A small network was shown many inputs. Here are its activations along a few directions, one row for each input.
In each table, some parts of the input vary, and every possible input appears once, in random order.
Descriptions start from the smaller parts, as in this example, which fits no table here: one of 6 places along a line, together with either a single point or one of 9 places along a line or (one of 2 separate values, together with one of 8 places around a ring).
Shared parts are said once, and a part with two or three values counts as separate values.
In the rows, 128 means zero.

Other details of the inputs vary at random and push rows far along two fixed directions, the same in every table; ignore that.

A family of inputs:
row 1: [158  91 114  86 147 122 114 130 127 107 160 169]
row 2: [164 125 101  30 146  97 127 155 144 110 143 194]
row 3: [110 186 139 135 103 124 154 147 128 158  78 106]
row 4: [133 173 117  74 118 104 143 158 134 128 108 138]
row 5: [146 181 113  36 121 102 159 174 151 120  98 163]
row 6: [160 119 108  74 132 121 124 124 152 112 136 143]
row 7: [124  67 134 187 134 145  99 100 112 119 168 121]
row 8: [143  81 136 154 133 155 116 112 108  94 163 113]
row 9: [ 94 166 145 177 103 130 150 131 140 183  72 114]
row 10: [124  97 133 166 123 143 115 117 116 101 157 108]
row 11: [143  71 133 157 139 149 109 101 114 118 159 133]
row 12: [112 142 131 133 132 128 140 130 133 156 111 131]
row 13: [132  75 124 153 138 132 101 110 119 112 169 138]
row 14: [103 129 148 195 108 150 134 120 119 134 117  89]
row 15: [157  97 103  68 150 102 102 136 121 104 172 173]
row 16: [131 161 108  64 126  90 138 162 153 140 110 174]
row 17: [118 130 138 160 122 131 125 121 117 159 114 120]
row 18: [145 105 109  88 135 114 113 139 129  79 171 147]
row 19: [131  70 135 181 137 145  96  93 100 126 166 116]
row 20: [106 138 141 164 122 148 142 120 122 134 118  93]
row 21: [112 146 145 170 110 142 136 126 113 143 108  92]
row 22: [114  93 138 177 140 149 118 104 113 138 146 114]
row 23: [125 108 133 160 128 133 114 111 113 145 134 122]
row 24: [121 200 124  80 123  95 153 162 154 167  69 160]
row 25: [129  88 127 141 143 146 114 112 111  92 174 112]
row 26: [109 190 143 138 111 125 155 145 137 151  75 109]
row 27: [126 138 132 155 121 135 124 103 145 141 108  99]
row 28: [142 105 124 122 141 129 110 121 118  87 162 127]
row 29: [121 148 120  95 137 114 140 141 140 147 115 149]
row 30: [144 114 105  74 140 100 115 145 139 111 154 175]
row 31: [119 192 139 110 105 127 170 159 142 154  66 123]
row 32: [101 121 146 191 128 151 133 105 120 163 114 102]
row 33: [138  97 123 130 138 124 106 117 113 126 154 139]
row 34: [108 139 138 153 124 145 142 124 123 131 120  99]
row 35: [116 131 130 167 108 138 127 106 147 146 110  95]
row 36: [126 124 125 128 121 126 126 135 128 106 141 124]
row 37: [133 120 127 130 139 121 116 119 129 130 133 142]
row 38: [142  90 131 140 137 141 118 114 120 125 146 140]
row 39: [131 106 131 149 141 130 110 111 121 127 142 134]
row 40: [131 171 110  61 118  97 145 167 150 116 113 153]
row 41: [158 101 116  82 139 127 121 136 124  82 164 148]
row 42: [122 122 146 170 121 148 137 118 123 157 106 121]
row 43: [119 157 138 139 121 129 138 132 130 129 106 112]
row 44: [105 179 145 153 117 123 148 136 138 179  68 124]
row 45: [129 115 136 155 131 140 118 113 118 105 143 108]
row 46: [160 140  92  36 133  93 118 140 153 113 139 156]
row 47: [123 126 126 120 135 135 132 131 123 111 143 119]
row 48: [137 100 113 118 140 135 114 102 140 114 155 115]
row 49: [118 140 139 156 115 137 132 127 113 134 118 100]
row 50: [158 125 112  60 135 116 132 148 134  90 146 157]
row 51: [ 91 177 150 166 110 145 162 136 129 162  79  88]
row 52: [108 129 137 158 132 138 135 120 125 156 117 119]
row 53: [112 193 134 117 118 108 153 148 148 176  64 140]
row 54: [136 107 127 136 128 134 114 120 109 105 155 114]
row 55: [142 105 125 123 141 130 110 123 117  87 163 128]
Description of these inputs: one of 5 separate values, together with either a single point or (one of 2 separate values, together with one of 5 places along a line).
- The inputs of row 34 and row 5 match in every part but the choice among 5 separate values. If row 48 is changed in the same way as row 34 into row 5, which row does it become? => row 6
- Change only the choice among 5 separate values in row 16. List by row number the other rows that result. => row 2, row 19, row 29, row 53
- Change only the place on the line of 5 in row 51. List by row number the other rows that result. => row 20, row 25, row 34, row 47
- A walk changes only the place on the line of 5. It starts at row 11 and steps to row 2. List the rest of the walk in order. => row 38, row 1, row 42
- Change only the choice among 2 separate values in row 38. List by row number the other rows that result. => row 41
- Which other rows agree with row 10 in the choice among 5 separate values? List them by row number. => row 7, row 9, row 13, row 14, row 16, row 18, row 30, row 35, row 36, row 40

A family of inputs:
row 56: [161  90  84  32 167  85  96 131 149 112 179 204]
row 57: [131 151 110  66 141  94 136 151 150 160 110 184]
row 58: [155 107  98  81 140  95  96 118 150 126 150 166]
row 59: [172 105  86  21 157  97 104 133 147  79 179 171]
row 60: [100 182 148 131 120 123 171 165 128 192  62 156]
row 61: [115 204 140 115  94 135 177 157 147 138  63  94]
row 62: [141 166  99  53 131  97 131 134 168 138 109 142]
row 63: [130  84 151 198 118 181 124 100 101  82 158  67]
row 64: [140 126 106  35 155  95 121 188  92  38 201 172]
row 65: [111 196 140 119 109 127 169 151 141 167  62 116]
row 66: [101 181 125 127 119 106 147 130 164 211  61 141]
row 67: [147  56 119 163 142 132  79  83 121 117 177 131]
row 68: [114 125 144 186 120 155 131  99 125 148 112  84]
row 69: [147  56 136 166 142 144  96 107  96 103 178 142]
row 70: [131  84 135 195 119 169 107  75 127  95 157  57]
row 71: [161  90 100  35 168  97 113 155 123  98 180 215]
row 72: [161  90  97  35 167  95 109 150 128 101 180 213]
row 73: [119 133 132 180 106 153 125  85 151 129 112  55]
row 74: [125 138 146 147 118 130 140 145 114 150 103 144]
row 75: [143 156 114  69 127  93 134 157 144 144 106 176]
row 76: [123 147 141 134 122 141 148 136 122 136 107 116]
row 77: [115 204 137 115  94 133 173 151 153 141  63  92]
row 78: [118  93 138 161 129 151 114 139  76  30 204  84]
row 79: [116 204 124 113  95 123 160 132 173 151  62  84]
row 80: [ 94 161 150 157 118 116 140 175  85 123 123 136]
row 81: [126  76 154 202 133 176 120  99  90 108 158  91]
row 82: [135  50 122 162 156 138  88  87 117 127 181 143]
row 83: [129  67 143 211 129 152  95  83 108 136 153 109]
row 84: [125 138 139 146 118 125 134 135 124 156 102 140]
row 85: [118 133 145 182 105 163 138 104 131 119 113  63]
row 86: [113 132 135 144 133 126 136 129 130 171 106 148]
row 87: [119 133 141 182 105 160 135  99 136 121 113  61]
row 88: [116 116 143 197 116 140 116  98 127 168 108 108]
row 89: [111 196 137 118 109 125 166 146 146 170  62 114]
row 90: [103  71 144 177 157 136 104 141  62  87 203 145]
row 91: [141 166 102  54 131  99 135 139 163 135 110 144]
- What do these inputs look like to the network? => one of 4 places along a line, together with either a single point or one of 8 places along a line
- The inputs of row 68 and row 87 match in every part but the place on the line of 4. If row 64 is changed in the same way as row 68 into row 87, which row does it become? => row 78
- Change only the place on the line of 8 in row 68. List by row number the other rows that result. => row 59, row 62, row 65, row 76, row 81, row 89, row 91
- Change only the place on the line of 4 in row 63. List by row number the other rows that result. => row 60, row 74, row 81

A family of inputs:
row 92: [119 158 127 132 108 130 140 131 145 121 108  98]
row 93: [142  58 125 173 144 144  82  81 118 104 181 114]
row 94: [127 139 127 103 130 129 147 141 136 145 112 143]
row 95: [112 143 132 155 124 132 131 110 142 153 105 109]
row 96: [129 146 127 116 119 113 136 144 132 152 104 151]
row 97: [120 152 127 111 118 119 138 154 127 102 129 125]
row 98: [132 140 129 106 136 128 142 135 135 135 114 145]
row 99: [142  63 131 167 133 158 102  97 111  70 187  96]
row 100: [139 137 130 109 131 125 134 138 134 137 112 148]
row 101: [115 144 143 162 122 133 134 128 126 156  99 121]
row 102: [136  75 137 180 134 160 104  89 101 100 170  87]
row 103: [121 137 123 106 133 121 139 142 132 141 122 143]
row 104: [111 155 137 145 123 118 133 141 126 152 104 133]
row 105: [121 160 127 130 115 127 135 124 135 140 105  99]
row 106: [121 145 115 103 127 116 133 130 150 148 116 132]
row 107: [139 137 129 111 121 122 138 139 133 148 106 153]
row 108: [123 133 138 158 113 132 132 119 132 162 100 123]
row 109: [118 121 135 158 122 123 120 128 115 144 128 136]
row 110: [110 164 137 137 117 125 141 143 115 137 109 109]
row 111: [156 102  84  12 164  84 107 161 131  78 196 202]
row 112: [140 129 114  84 143 114 128 131 142 119 135 153]
row 113: [121 151 128 111 134 118 141 140 134 140 110 143]
row 114: [127 155 140 130 117 140 148 135 122 137 101 110]
row 115: [109 129 136 154 135 129 126 125 118 134 131 127]
row 116: [125 152 140 132 110 143 153 142 132 119 104 109]
row 117: [134  52 128 169 146 155  99  88 112 108 184 113]
row 118: [132  75 140 182 136 159 104  97  92  97 173  92]
row 119: [123 137 139 156 122 134 130 119 134 153 103 118]
row 120: [179  95  78  13 152  79  93 140 148  84 184 199]
row 121: [117 157 137 136 110 134 149 145 130 120 106 108]
- What do these inputs look like to the network? => one of 5 places along a line, together with either one of 2 separate values or one of 4 places along a line
- The inputs of row 118 and row 110 match in every part but the place on the line of 5. If row 121 is changed in the same way as row 118 into row 110, which row does it become? => row 97
- Which other rows agree with row 117 in the place on the line of 5? List them by row number. => row 99, row 102, row 108, row 112, row 119
- Change only the place on the line of 4 in row 93. List by row number the other rows that result. => row 95, row 106, row 120

A family of inputs:
row 122: [142 122 122  93 135 128 131 144 120  89 152 136]
row 123: [119 101 148 191 122 161 123 110 102 107 147  88]
row 124: [126 125  96 100 138  92  94 116 149 117 159 134]
row 125: [139 125 124 100 132 128 131 143 120  93 147 132]
row 126: [ 84 159 134 171 123 106 123 133 123 175 106 126]
row 127: [111 158 146 153 111 142 151 140 121 133 100 101]
row 128: [151 115 113  95 135 127 122 116 146 117 138 134]
row 129: [ 90 218 156 151  98 125 184 160 142 217  21 127]
row 130: [120  83 150 195 135 159 120 104 102 141 140 119]
row 131: [ 79 188 134 161 109 109 136 144 127 148 100  94]
row 132: [154  83 115 116 141 137 106 100 136 103 163 127]
row 133: [153  87 116 121 137 135 105 100 136 105 159 125]
row 134: [121  84 149 193 135 157 119 105 103 140 141 121]
row 135: [122 176 130  93 123 109 156 162 138 167  81 163]
row 136: [150 115 113  96 134 125 120 116 146 117 138 134]
row 137: [124 179 127  90 115 115 154 164 134 125  99 132]
row 138: [119 110 148 182 122 160 130 115 105 111 139  91]
row 139: [159 142  99  12 148  82 132 174 141 115 137 210]
row 140: [153 113 110  92 134 120 115 117 146 112 144 138]
row 141: [140 110 124 108 140 119 121 137 120 126 142 163]
row 142: [132  95 135 178 124 155 115  87 130 131 135  94]
- The inputs of row 132 and row 138 match in every part but one. If row 136 is changed in the same way as row 132 into row 138, which row does it become? => row 125
- What do these inputs look like to the network? => one of 3 separate values, together with either a single point or one of 6 places along a line
- Change only the choice among 3 separate values in row 124. List by row number the other rows that result. => row 126, row 131
- Which other rows agree with row 126 in the choice among 3 separate values? List them by row number. => row 129, row 130, row 134, row 135, row 139, row 141
